A small network was trained on invented records. Each row is its activation on one of them, seen along a few directions.
Each row is followed by the record's values for the fields SIZI, TEBE, BAROR, MAL, TUKE, PUGIL.
A field that a record lacks is written absent.
Other fields move the rows too, some of them a lot.
Random noise pushes rows far along 8 fixed directions. That doesn't count. These rows show it; they differ only by the noise:
[-210, -132, 231, -49, 119, -178, -336, -299, -106, -142, 275, 411, 14, -299, 69, -89, -124, 0, 262, 86, 387, 452, -175, 60, 38]
[-25, -98, -422, -137, 124, -528, -359, 300, -522, 351, -66, -91, -296, 392, 368, 467, -126, 20, 20, 45, -312, -65, -170, 208, 11]
[-291, 49, 37, 366, -111, -118, 44, -529, -7, -368, -271, -15, 319, 157, -176, 75, 222, -180, 348, -73, -94, 2, -194, 80, -262]
[107, -380, 24, -142, 52, -7, -187, -149, 133, -36, 9, -159, 52, -39, 284, 39, -72, -9, 149, -54, -123, 169, -51, 95, 330]
[248, -214, 57, 347, -177, 459, 423, 46, 36, 145, -34, -288, 44, 55, 392, 138, -228, 211, 314, -447, 667, -469, 189, 350, -265]
[-72, -161, 455, -344, 165, 221, -13, -429, 45, -230, 326, 349, 475, -228, 105, 86, -268, -113, 274, -173, 655, 161, -256, 115, 249]
[-99, -43, -39, 151, 98, -18, -71, -268, 67, -239, -219, -301, 21, 144, -120, 13, 133, -115, 167, -32, -179, -143, -74, -3, 87]
[-128, 46, 16, -6, 144, -194, -55, -116, -217, 64, -39, 209, 146, 138, -110, 172, -97, -52, -45, 55, 147, -80, -183, 166, -124]
[32, -11, 32, -175, 43, -189, 57, -48, 39, 186, -101, 169, -48, 1, 13, 126, 148, 5, -91, 91, -224, -231, 26, 176, -7]
[55, -63, 76, -91, 21, -54, 115, -152, 177, 66, -158, 39, 43, -12, -38, 43, 171, -18, -54, 44, -223, -233, 48, 142, 39]

[-233, 220, 56, -575, 110, -531, -320, 12, -259, 138, 310, 585, -473, -251, 133, 191, 301, -18, 185, 254, -274, 107, -64, -45, 33]
<SIZI:silok TEBE:absent BAROR:absent MAL:absent TUKE:nom PUGIL:absent>
[-59, -118, 57, -21, 288, -112, -213, -189, 92, -77, -143, -16, -89, -23, -179, -156, 14, 14, -119, 222, -74, 86, -52, 38, 193]
<SIZI:absent TEBE:absent BAROR:paseb MAL:voreg TUKE:nom PUGIL:kisit>
[23, -72, 107, 35, -185, 91, 383, -385, 289, -166, -347, -103, 532, 154, -105, 114, 248, -176, -3, -103, -396, -216, -110, 61, -34]
<SIZI:absent TEBE:absent BAROR:absent MAL:absent TUKE:mig PUGIL:absent>
[-19, 44, 52, -245, -44, 147, 304, -246, 50, -351, -277, -317, 675, 425, 75, 342, 45, -369, -35, -341, -369, -387, -380, 39, 299]
<SIZI:saduf TEBE:absent BAROR:zez MAL:voreg TUKE:nom PUGIL:kisit>
[83, 351, 1, -572, 194, 204, 178, 196, 119, -107, 85, -405, -351, 40, 45, 169, 296, -162, 34, -183, -301, -755, 81, -243, 455]
<SIZI:saduf TEBE:absent BAROR:absent MAL:absent TUKE:pil PUGIL:absent>
[76, -148, -280, 760, -148, 207, 105, 219, -110, 51, -179, -622, -330, 162, 221, -104, -215, 262, 203, -234, 392, -183, 118, 92, -338]
<SIZI:absent TEBE:absent BAROR:absent MAL:absent TUKE:pil PUGIL:absent>
[79, 56, -49, 4, -70, 3, 88, 188, -204, 78, 23, -47, 103, 186, 214, 187, -181, -49, -116, -203, 117, -183, -103, 134, -51]
<SIZI:saduf TEBE:absent BAROR:paseb MAL:voreg TUKE:nom PUGIL:duz>
[-257, 110, 265, -315, 56, -191, -48, -491, 225, -308, 25, 340, 14, -280, -153, -30, 426, -152, 267, 181, -268, 93, -126, -98, 143]
<SIZI:absent TEBE:absent BAROR:absent MAL:absent TUKE:sedas PUGIL:absent>
[155, -38, 57, -319, -52, 108, 227, -99, 460, -36, -172, -297, -225, -122, 124, 14, 443, -13, 91, -26, -587, -422, 190, -51, 334]
<SIZI:absent TEBE:absent BAROR:absent MAL:absent TUKE:pil PUGIL:absent>
[-50, -352, -274, 347, 211, 208, -295, -200, -198, -210, -167, -536, 393, 541, -95, 207, -355, -41, 252, -140, 245, 312, -180, 24, 116]
<SIZI:absent TEBE:absent BAROR:zez MAL:tume TUKE:nom PUGIL:kisit>
[-33, -1, -8, 415, -292, -169, 76, 180, -126, 324, 109, 366, -299, -268, 146, -176, -48, 307, 21, 86, 314, 175, 154, 158, -575]
<SIZI:silok TEBE:absent BAROR:absent MAL:absent TUKE:pil PUGIL:absent>
[-113, 88, -54, 320, 19, 23, 44, -22, -176, -26, -17, -102, -282, 31, 30, 36, 22, 128, 279, -81, 362, -198, 36, 82, -313]
<SIZI:absent TEBE:absent BAROR:absent MAL:absent TUKE:nom PUGIL:absent>
[215, 43, -122, 386, 83, 516, 166, 243, 162, 24, -98, -569, -251, 97, -182, -194, -73, 144, -67, -122, 378, -384, 342, -87, -32]
<SIZI:saduf TEBE:absent BAROR:absent MAL:absent TUKE:pil PUGIL:absent>
[120, 21, 305, -260, 271, 620, 167, -49, 185, -209, 291, -308, -66, -183, -13, -82, -199, 13, 178, -268, 654, -389, 52, -134, 377]
<SIZI:silok TEBE:absent BAROR:absent MAL:absent TUKE:pil PUGIL:absent>
[12, -230, -182, 251, -14, -396, -158, -13, -59, 239, -258, 204, 323, 181, -176, -88, -135, 64, -482, 319, -299, 458, -170, 198, -187]
<SIZI:absent TEBE:absent BAROR:absent MAL:absent TUKE:pil PUGIL:duz>
[-92, 20, -40, -131, -158, -372, -4, -42, -71, 52, 7, 295, 129, -31, 222, 132, 55, -50, -38, 36, -316, 182, -239, 99, -78]
<SIZI:absent TEBE:fup BAROR:absent MAL:absent TUKE:pil PUGIL:absent>
[-172, -115, -202, 798, -286, -150, -14, -148, -200, -85, -291, -147, 16, 187, 76, -13, -30, 126, 291, -95, 80, 198, -8, 195, -544]
<SIZI:absent TEBE:patir BAROR:zez MAL:tume TUKE:nom PUGIL:kisit>
[-66, -151, -284, 376, 37, -53, -358, 62, -110, -341, -53, -573, -1, 192, 39, -171, -161, -129, -23, -60, -159, 367, -219, -201, 165]
<SIZI:saduf TEBE:absent BAROR:absent MAL:absent TUKE:tol PUGIL:duz>
[19, -30, 74, 266, 27, 58, 49, 40, 128, 46, 37, 104, -196, -269, -75, -308, -66, 134, -79, 98, 335, 10, 150, 19, -168]
<SIZI:absent TEBE:lifef BAROR:absent MAL:absent TUKE:sedas PUGIL:duz>
[11, 267, -81, -137, 22, -180, 117, 312, -285, 274, -65, 195, 2, 285, -208, 202, -69, -42, -391, 77, -181, -329, -26, 69, -140]
<SIZI:silok TEBE:patir BAROR:zez MAL:tume TUKE:sedas PUGIL:kisit>
[-10, -26, 51, -46, 143, 52, -192, 146, -367, 152, 292, 265, -61, 54, 78, 142, -341, 120, 107, -38, 628, 139, -10, 121, -66]
<SIZI:absent TEBE:absent BAROR:zez MAL:tume TUKE:nom PUGIL:kisit>
[-164, 127, -179, 212, -93, -223, -114, 89, -329, -12, 77, 10, -70, 117, 70, 73, -68, -38, 121, -57, -15, 69, -116, -48, -314]
<SIZI:silok TEBE:absent BAROR:absent MAL:absent TUKE:tol PUGIL:absent>
[-9, -138, 249, 576, -148, 195, 74, -151, 341, -65, 32, 151, -356, -617, -90, -653, 95, 301, 151, 145, 507, 256, 386, -18, -339]
<SIZI:absent TEBE:patir BAROR:absent MAL:absent TUKE:mig PUGIL:absent>
[14, -404, -358, 588, -216, -192, -232, -146, 69, -211, -428, -500, 455, 366, 18, -158, -171, -85, -165, 54, -583, 654, -280, -18, -2]
<SIZI:silok TEBE:vifi BAROR:absent MAL:absent TUKE:pil PUGIL:absent>
[66, 35, 149, -495, 39, -268, -20, 236, 16, 321, 243, 453, -780, -503, 512, 33, 252, 271, 150, 154, 5, -195, 211, 178, 98]
<SIZI:absent TEBE:lifef BAROR:absent MAL:absent TUKE:sedas PUGIL:kisit>
[154, -332, 230, -268, 95, 137, -77, -285, 589, -141, 7, -32, 117, -322, -159, -345, 137, -24, -154, 221, -350, 283, 70, -140, 475]
<SIZI:silok TEBE:absent BAROR:absent MAL:absent TUKE:sedas PUGIL:absent>
[249, -172, -56, -162, -177, 241, 233, 104, 181, 111, -63, -257, 175, 54, 250, 126, -1, -51, 52, -194, -217, -145, 126, -10, 106]
<SIZI:silok TEBE:vifi BAROR:absent MAL:absent TUKE:tol PUGIL:absent>
[142, -328, 283, 25, -402, 172, 241, -220, 297, -96, 185, 191, 300, -360, 455, -146, 8, 99, 232, -267, 22, 291, 17, 161, -53]
<SIZI:silok TEBE:absent BAROR:zez MAL:voreg TUKE:nom PUGIL:duz>
[63, 8, 400, -403, -29, 429, 104, -182, 435, -222, 425, 37, -396, -681, 316, -192, 290, 38, 629, -229, 330, -121, 343, -208, 333]
<SIZI:absent TEBE:absent BAROR:absent MAL:absent TUKE:pil PUGIL:duz>
[187, -211, 193, -320, -35, 325, 50, -148, 507, -126, 66, -109, -143, -324, 144, -136, 255, 5, 275, 6, -165, 29, 299, -112, 389]
<SIZI:silok TEBE:lifef BAROR:absent MAL:absent TUKE:sedas PUGIL:kisit>
[30, -102, 267, -137, 138, 293, 46, -349, 366, -451, -44, -236, 436, -88, -222, -236, -79, -216, -121, -48, -30, 49, -243, -191, 434]
<SIZI:silok TEBE:fup BAROR:absent MAL:absent TUKE:tol PUGIL:absent>
[-257, 8, -125, 142, -118, -165, -69, -121, -448, -113, 60, 113, 209, 241, 291, 400, -167, -33, 487, -240, 254, 167, -281, 157, -254]
<SIZI:absent TEBE:patir BAROR:zez MAL:tume TUKE:sedas PUGIL:kisit>
[-201, 138, -130, 699, -267, 33, -107, 144, -222, -109, 163, -8, -393, -211, 87, -221, 1, 151, 431, -85, 532, 270, 211, -95, -563]
<SIZI:saduf TEBE:patir BAROR:absent MAL:absent TUKE:tol PUGIL:kisit>
[173, -164, -244, 159, 133, -35, -125, 250, 70, 78, -224, -508, -271, 115, 84, -162, -136, 112, -276, 86, -234, -29, -1, -17, 233]
<SIZI:absent TEBE:vifi BAROR:absent MAL:absent TUKE:pil PUGIL:absent>
[133, -344, 52, -111, -41, 1, -297, -113, 497, -161, -18, -306, -406, -418, 161, -447, 331, 68, 123, 157, -614, 342, 238, -244, 448]
<SIZI:silok TEBE:absent BAROR:absent MAL:absent TUKE:tol PUGIL:absent>
[-122, 142, -180, 474, 291, -85, -172, 150, -187, -68, -176, -284, -236, 161, -360, -272, -231, 83, -331, 197, 236, -52, -118, -70, -96]
<SIZI:absent TEBE:lifef BAROR:absent MAL:absent TUKE:pil PUGIL:absent>
[-265, 188, 73, 134, 84, 219, -127, -211, -154, -456, 202, -232, -59, -16, -116, -22, -36, -145, 503, -190, 389, 6, -130, -268, -6]
<SIZI:silok TEBE:absent BAROR:absent MAL:absent TUKE:tol PUGIL:absent>
[254, 9, 133, -174, 1, 522, 315, 199, 287, -134, 142, -522, -476, -258, 380, -131, 78, 82, 307, -369, 149, -629, 303, -87, 276]
<SIZI:silok TEBE:patir BAROR:absent MAL:absent TUKE:sedas PUGIL:kisit>
[94, -366, -80, 75, 274, 0, -224, -134, 264, -187, -287, -449, 78, 97, -109, -228, -113, -11, -286, 198, -279, 190, -144, -39, 452]
<SIZI:absent TEBE:lifef BAROR:absent MAL:absent TUKE:sedas PUGIL:kisit>
[-236, 138, 80, 256, 139, 38, -136, -251, 12, -469, -45, -223, -111, -79, -174, -257, 59, -113, 209, -34, 166, -2, -161, -194, 67]
<SIZI:absent TEBE:absent BAROR:absent MAL:absent TUKE:pil PUGIL:duz>
[138, -88, -198, -506, -105, -57, -136, 195, -310, 99, 98, -178, 249, 408, 497, 621, -190, -218, 221, -291, -286, -7, -192, 9, 332]
<SIZI:silok TEBE:vifi BAROR:paseb MAL:tume TUKE:tol PUGIL:absent>
[-10, 337, 250, 110, -314, 331, 563, -143, 354, -135, -61, -29, -229, -294, -92, -132, 529, 19, 327, -187, -42, -619, 343, -97, -314]
<SIZI:silok TEBE:absent BAROR:absent MAL:absent TUKE:tol PUGIL:absent>

Here are new rows. What are their fields?
[259, -391, -31, 81, 479, 376, -88, 35, 181, -17, -212, -589, 254, 234, -330, -263, -466, 37, -520, 81, 201, -36, -94, -36, 418]
<SIZI:silok TEBE:absent BAROR:absent MAL:absent TUKE:nom PUGIL:absent>
[-410, 293, -267, 551, -88, -514, -335, 84, -535, -15, 22, 244, -419, 30, -43, -25, 39, 92, 237, 184, 198, 315, -101, -23, -584]
<SIZI:absent TEBE:lifef BAROR:absent MAL:absent TUKE:pil PUGIL:absent>
[105, -99, 132, 351, -154, 347, 236, -194, 550, -360, -235, -573, -266, -278, 90, -428, 289, 89, 200, -131, -121, -245, 221, -111, 165]
<SIZI:absent TEBE:lifef BAROR:absent MAL:absent TUKE:pil PUGIL:absent>
[103, -93, -300, 239, -245, -77, -94, 210, -30, 68, -129, -246, -218, 137, 204, 14, 104, 45, 138, -1, -372, 169, 166, -27, -133]
<SIZI:silok TEBE:vifi BAROR:absent MAL:absent TUKE:sedas PUGIL:kisit>
[-64, 13, 140, 167, -42, 152, 74, -234, 179, -170, -24, 76, 148, -135, -155, -154, 54, 2, 117, 36, 230, 126, 46, -42, -73]
<SIZI:absent TEBE:lifef BAROR:absent MAL:absent TUKE:pil PUGIL:absent>
[-12, -110, -189, -258, 46, -172, 4, -52, -227, 90, -175, -140, 137, 414, 337, 549, 32, -23, 210, -165, -312, -245, -185, 245, 113]
<SIZI:absent TEBE:absent BAROR:zez MAL:tume TUKE:nom PUGIL:kisit>
[-14, -136, 110, -288, 22, 50, -189, -67, -131, 3, 315, 176, -21, -70, 281, 213, -104, 9, 374, -149, 231, 218, 7, 44, 159]
<SIZI:absent TEBE:absent BAROR:zez MAL:tume TUKE:nom PUGIL:kisit>
[-150, 301, -79, -83, -298, -238, 32, 7, 6, -172, -55, -27, -478, -164, 387, 83, 554, -67, 459, -104, -492, -164, 82, -98, -47]
<SIZI:saduf TEBE:vifi BAROR:absent MAL:absent TUKE:pil PUGIL:absent>
[57, 103, 320, -248, 0, 366, 72, -62, 328, -173, 243, 157, -103, -401, -108, -248, 204, -33, 129, 15, 243, 31, 260, -214, 188]
<SIZI:saduf TEBE:absent BAROR:absent MAL:absent TUKE:tol PUGIL:kisit>
[53, -121, 15, 425, -65, 281, 68, -230, 316, -242, -239, -416, 184, 107, -342, -258, 55, -21, -39, -53, -124, 33, 116, -110, 53]
<SIZI:absent TEBE:absent BAROR:zez MAL:tume TUKE:pil PUGIL:absent>
[82, -11, 321, 237, -69, 89, 218, -248, 611, -38, -180, 315, 207, -429, -570, -645, 192, 67, -540, 368, -117, 249, 181, -56, -84]
<SIZI:absent TEBE:vifi BAROR:absent MAL:absent TUKE:pil PUGIL:absent>
[122, -143, -308, -147, 20, 111, -143, 326, -420, 75, 158, -491, -112, 327, 697, 491, -394, 15, 427, -412, 323, -69, -162, 57, 224]
<SIZI:absent TEBE:vifi BAROR:absent MAL:absent TUKE:pil PUGIL:absent>
[185, -413, -197, 794, -451, -120, -39, 123, 275, 128, -295, -283, -448, -186, 253, -445, 167, 357, 17, 90, -359, 319, 384, 135, -297]
<SIZI:absent TEBE:patir BAROR:zez MAL:tume TUKE:sedas PUGIL:kisit>
[159, -157, 179, 5, -140, 306, 112, 33, 295, 6, 218, 82, 47, -343, 123, -255, -38, 94, -17, -69, 193, 213, 212, -37, 11]
<SIZI:saduf TEBE:absent BAROR:absent MAL:absent TUKE:tol PUGIL:kisit>
[45, -83, -87, -238, 430, 110, -587, 245, -110, -182, 377, -471, -597, -100, 48, -177, -196, -6, 124, -36, 92, 152, 33, -353, 632]
<SIZI:absent TEBE:absent BAROR:zez MAL:tume TUKE:nom PUGIL:duz>
[-117, 232, 303, -459, 193, -227, 190, -153, -49, 145, 25, 725, 542, -57, -351, 98, -104, -106, -539, 271, 91, -16, -326, 130, -12]
<SIZI:absent TEBE:patir BAROR:absent MAL:absent TUKE:pil PUGIL:absent>
[-109, -65, -231, 6, 65, -461, -209, 16, -197, 89, -268, 64, 193, 307, -61, 88, -31, -82, -339, 245, -487, 217, -275, 60, 5]
<SIZI:absent TEBE:absent BAROR:absent MAL:absent TUKE:pil PUGIL:kisit>
[89, -9, -24, 820, -628, 395, 336, -59, 273, -378, -155, -486, -31, -66, 198, -288, 215, 7, 407, -464, 24, -101, 273, -60, -374]
<SIZI:saduf TEBE:fup BAROR:zez MAL:tume TUKE:tol PUGIL:duz>
[-90, -9, -45, 94, -28, -13, 26, -250, -78, -31, -129, 78, 258, 213, -95, 233, 97, -61, 247, -12, 86, 21, -17, 94, -216]
<SIZI:absent TEBE:absent BAROR:absent MAL:absent TUKE:nom PUGIL:absent>
[163, -251, -408, 774, -51, -110, -44, 273, -67, 483, -328, -153, -150, 245, -268, -213, -141, 318, -401, 273, 8, 179, 313, 195, -584]
<SIZI:absent TEBE:absent BAROR:absent MAL:absent TUKE:nom PUGIL:absent>
[-203, 334, 87, -426, -79, -198, 84, -237, 70, -115, -56, 330, 20, -39, -93, 252, 548, -220, 225, 95, -401, -161, -15, -99, 29]
<SIZI:saduf TEBE:absent BAROR:absent MAL:absent TUKE:pil PUGIL:absent>
